These are the activations of a small neural network, seen along a few directions. Each row is one input.
In each table, some parts of the input vary, and every possible input appears once, in random order.
A made-up example of a description, with smaller parts first: ring(5) and (point or (values(2) and line(4)) or ring(9)).
Shared parts are said once, and a part with two or three values counts as separate values.
(in the rows, 100 means zero)

Other details of the inputs shift rows strongly along two fixed directions, in all tables alike. That doesn't count.

Table:
R1: 100 117 97 119 98 132 127 105 78 100 98 41 124
R2: 91 113 64 95 125 90 96 69 67 110 63 88 109
R3: 106 99 83 92 106 101 107 95 80 105 81 82 109
R4: 103 127 99 102 98 109 73 88 114 99 106 172 101
R5: 92 109 65 96 124 80 87 57 77 108 67 79 91
R6: 97 120 97 96 110 111 76 92 101 96 101 134 109
R7: 98 83 131 97 78 97 99 125 121 101 130 123 81
R8: 109 85 113 125 88 97 120 124 132 84 130 85 104
R9: 112 75 117 95 83 93 103 133 130 87 119 118 92
R10: 102 74 117 92 92 99 115 138 124 88 107 80 95
R11: 102 123 93 99 94 107 75 96 108 102 115 176 103
R12: 81 107 75 96 108 76 95 54 48 116 72 82 88
R13: 91 102 108 102 98 84 86 72 100 107 101 128 83
R14: 92 75 135 89 95 108 112 123 102 95 107 49 87
R15: 106 99 95 96 117 106 96 100 99 101 85 88 101
R16: 106 88 93 90 96 93 107 104 105 107 101 88 92
R17: 79 96 100 98 102 84 96 86 83 103 91 96 90
R18: 101 101 110 79 92 128 120 126 83 97 99 59 119
R19: 111 113 84 103 103 85 76 91 115 107 107 171 100
R20: 84 110 88 132 103 83 103 65 77 105 103 83 97
R21: 95 110 108 103 91 114 81 118 116 90 108 153 110
R22: 119 92 123 127 89 115 125 140 131 85 128 86 115
R23: 112 102 95 92 110 106 103 91 101 107 87 91 104
R24: 109 83 110 85 100 105 121 109 109 101 94 50 93
Description of these inputs: line(4) and (point or ring(5)).
Changing only the line(4) part turns R3 into R18. The same change can be made to R15. Which row results?
> R6
List by row number the other rows that have the line(4) part in common with R8.
> R5, R9, R10, R16, R24
A walk changes only the ring(5) part. It starts at R12 and steps to R17. List the rest of the walk in order.
> R14, R13, R7
A walk changes only the line(4) part. It starts at R20 and steps to R8. List the rest of the walk in order.
> R22, R1

Table:
R25: 103 110 88 114 96 91 83 104 121 91 111 153 100
R26: 100 104 96 107 101 108 120 90 70 106 95 51 111
R27: 103 110 96 88 107 105 88 86 94 106 88 106 102
R28: 88 129 70 112 117 90 81 59 84 103 85 123 101
R29: 104 92 98 104 97 61 80 90 120 97 108 145 84
R30: 97 92 108 72 99 124 123 110 76 107 91 45 107
R31: 114 64 169 93 63 134 118 189 151 81 142 99 106
R32: 99 122 82 120 113 95 94 71 88 107 96 105 103
R33: 111 97 102 88 94 104 88 115 126 96 109 142 100
R34: 110 92 106 101 99 102 87 122 124 92 110 142 104
R35: 115 99 101 122 91 97 98 114 126 93 120 135 103
R36: 86 76 110 88 96 95 125 102 78 108 94 34 86
R37: 86 111 78 106 114 63 80 48 84 108 82 120 77
R38: 95 93 109 88 108 123 122 109 88 103 81 40 109
R39: 89 108 88 98 102 108 113 91 69 102 88 60 107
Changing only one part turns R30 into R27. The same change can be made to R31. Which row results?
> R38
What do these inputs look like to the network?
> values(3) and (point or line(4))
List by row number the other rows that have the values(3) part in common with R33.
> R25, R29, R34, R35
Change only the values(3) part in R36. List by row number the other rows that result.
> R29, R37
